Each row below holds a small network's activations on one input, seen along a few directions.
In each table, some parts of the input vary, and every possible input appears once, in random order.
Descriptions start from the smaller parts, as in this example, which fits no table here: one of 6 places along a line, together with either a single point or one of 9 places along a line or (one of 2 separate values, together with one of 8 places around a ring).
Shared parts are said once, and a part with two or three values counts as separate values.
In the rows, zero is written as 128.

Table:
row 1: [159 107 109 144 108  98  72 127 128  91 206 120 149 128 134 154  79 202
 189]
row 2: [164 106 123 143 104  99  62 112 134  75 216 122 154 126 138 152  88 205
 156]
row 3: [154 134  99 128 124 150 142  84 109  96 102 163 100  49 124 164 159  97
  82]
row 4: [110 173 175 112 173 181 100 114 132 181 133 116 146 189  84  64 173  90
  83]
row 5: [127 102 109 137  84  74 111 145 137  95 181 101 174 121 157 150  80 190
 203]
row 6: [ 93 178 154 112 164 169 127 150 125 205  98 110 141 185  89  64 152  90
 135]
row 7: [ 76 170 152 110 151 155 148 152 137 199  90  98 163 186 101  66 160  76
 125]
row 8: [139  86 128 131 123 108 186 124 134  91  75 165  64  85 168 176 140 102
  59]
row 9: [146  57 156 148 105  58 107 154 157  69 192 127 117 162 189 159  63 207
 132]
row 10: [105 177 158 114 176 179 111 130 126 199 119 117 138 193  80  64 162  88
 114]
row 11: [ 96 124 200 117 174 136 150 160 155 175 105 120 113 225 126  75 148  94
  57]
row 12: [137 136  82 128 112 144 170 114 103 120  68 152  97  47 129 159 143  98
 135]
row 13: [149 133  85 130 126 152 152  97 104 114  89 159  95  53 120 162 151  94
 113]
row 14: [122 130  83 125 101 128 191 113 113 114  60 139 119  49 140 161 152  83
 127]
row 15: [143 108 107 141  96  89  90 144 126  98 187 111 150 121 142 150  71 205
 210]
Question: What is each input in this table made of?
Answer: one of 3 separate values, together with either a single point or one of 4 places along a line
Question: Changing only the choice among 3 separate values turns row 4 into row 2. The same change can be made to row 10. Which row results?
Answer: row 1
Question: A walk changes only the place on the line of 4. It starts at row 14 and steps to row 12. List the rest of the walk in order.
Answer: row 13, row 3
Question: Which other rows does row 6 become when the choice among 3 separate values takes its other values? List them by row number.
Answer: row 12, row 15

Table:
row 16: [115 148 141 118 150 164 160 120 125 154  70 143 106 124 117 107 169  68
  69]
row 17: [114 113 188 125 155 115 112 151 152 146 160 112 132 213 134  94 120 144
 103]
row 18: [136 101 103 131 108 110 176 124 125  93  85 151  95  67 157 175 133 109
 102]
row 19: [114 159 126 117 152 165 155 118 121 164  72 141 110 125 105 113 171  67
  89]
row 20: [154 110  82 135 101 117 154 107 109  82 105 158  94  33 149 187 125 129
 131]
row 21: [150 107  92 134 105 119 163 112 115  88  92 153  93  55 144 177 129 123
 115]
row 22: [158 102  95 145  88  89  82 116 127  72 201 120 155  99 147 169  81 201
 191]
row 23: [135  88 136 140 104  76 113 147 147  92 175 119 139 148 166 148  82 183
 152]
row 24: [101 183 122 111 147 180 153 115 110 183  70 125 133 118  91  92 179  62
 124]
row 25: [151  96 115 144  98  87  87 132 131  82 194 125 139 115 156 160  75 200
 182]
row 26: [114 144 160 123 150 130  91 149 142 162 162 105 154 202 108  89 120 144
 139]
row 27: [102 167 154 118 144 147  86 146 133 181 160  89 179 194  91  70 128 142
 170]
row 28: [162 115  65 136  92 118 149  94 105  73 113 155 113  17 140 194 129 130
 140]
row 29: [109 151 152 122 152 143  94 147 135 172 162  99 166 198  98  76 123 137
 154]
row 30: [111 166 120 117 154 176 159 117 113 175  72 133 123 121  97 101 171  58
 107]
row 31: [150  93 126 143 101  89  98 136 137  87 182 121 138 137 154 151  81 195
 166]
row 32: [113 135 175 125 148 129  97 150 145 151 162 109 150 203 120  85 117 145
 117]
row 33: [115 128 153 118 155 151 174 122 133 149  69 146  88 134 129 118 172  67
  53]
Question: What is each input in this table made of?
Answer: one of 2 separate values, together with either one of 4 places along a line or one of 5 places along a line
Question: Changing only the choice among 2 separate values turns row 27 into row 24. The same change can be made to row 17. Which row results?
Answer: row 33

Table:
row 34: [106 117  93 131 106 105 169 147 128 139 117 107 159 120 140 136 119 117
 191]
row 35: [141 122 113 140 113 113  79 120 126 114 186 127 145 124 143 139  92 169
 182]
row 36: [168 107 109 142 121 112  67 111 129  89 214 121 153 129 115 153  95 196
 157]
row 37: [117 134 102 127 100 108 126 163 130 132 115 111 154 121 128 136 102 151
 180]
row 38: [128 164 127 129 173 174 121 146 105 185 101 138 103 156  88  89 129 105
 141]
row 39: [102 133 170 113 154 134 139 129 143 148 118 127 129 150 123 110 165  93
  67]
row 40: [119 111 128 132 105  87 157 162 144 114 101 128 116 129 156 150 106 143
 118]
row 41: [127 129 132 128 103 120 114 143 119 123 143 110 138 108 136 119 101 173
 189]
row 42: [147 159  61 130 108 162 129  81  90 105 105 148 119  25 104 165 151 106
 147]
row 43: [174  79 140 144 125  93  93 116 140  66 194 141 114 139 142 165  99 181
  97]
row 44: [164 125  90 128 117 143 157  84 108  93  88 170  94  30 132 176 158  97
  91]
row 45: [103 170 141 108 149 146 117 125 124 166 137 109 163 144  95  97 159 104
 129]
row 46: [107  85 118 130 116  84 192 147 140 117  96 119 124 128 166 150 120 106
 130]
row 47: [126 130 150 126 173 164 145 149 127 168  88 155  70 162 115 102 132  93
  78]
row 48: [106 172 133 119 123 156 113 110 132 149 131 103 190 149 102  79 155 101
 119]
row 49: [124 164 137 120 155 160 117 118 119 178 118 120 128 166  88  99 151 110
 150]
row 50: [110 137 165 122 130 147 138 115 145 130 115 115 159 155 133  96 160  88
  57]
row 51: [126  99 157 130 109 104 142 143 130 103 123 131 103 120 163 133 105 168
 127]
row 52: [120 127 157 120 159 149 138 126 138 157 103 134  92 171 119 110 161 100
  86]
row 53: [144  97 139 141 121  98 107 125 140  86 168 146 108 134 173 153  98 159
 122]
Question: What is each input in this table made of?
Answer: one of 2 separate values, together with either a single point or one of 4 places along a line or one of 5 places along a line
Question: Changing only the choice among 2 separate values turns row 50 into row 48. The same change can be made to row 44. Which row results?
Answer: row 42
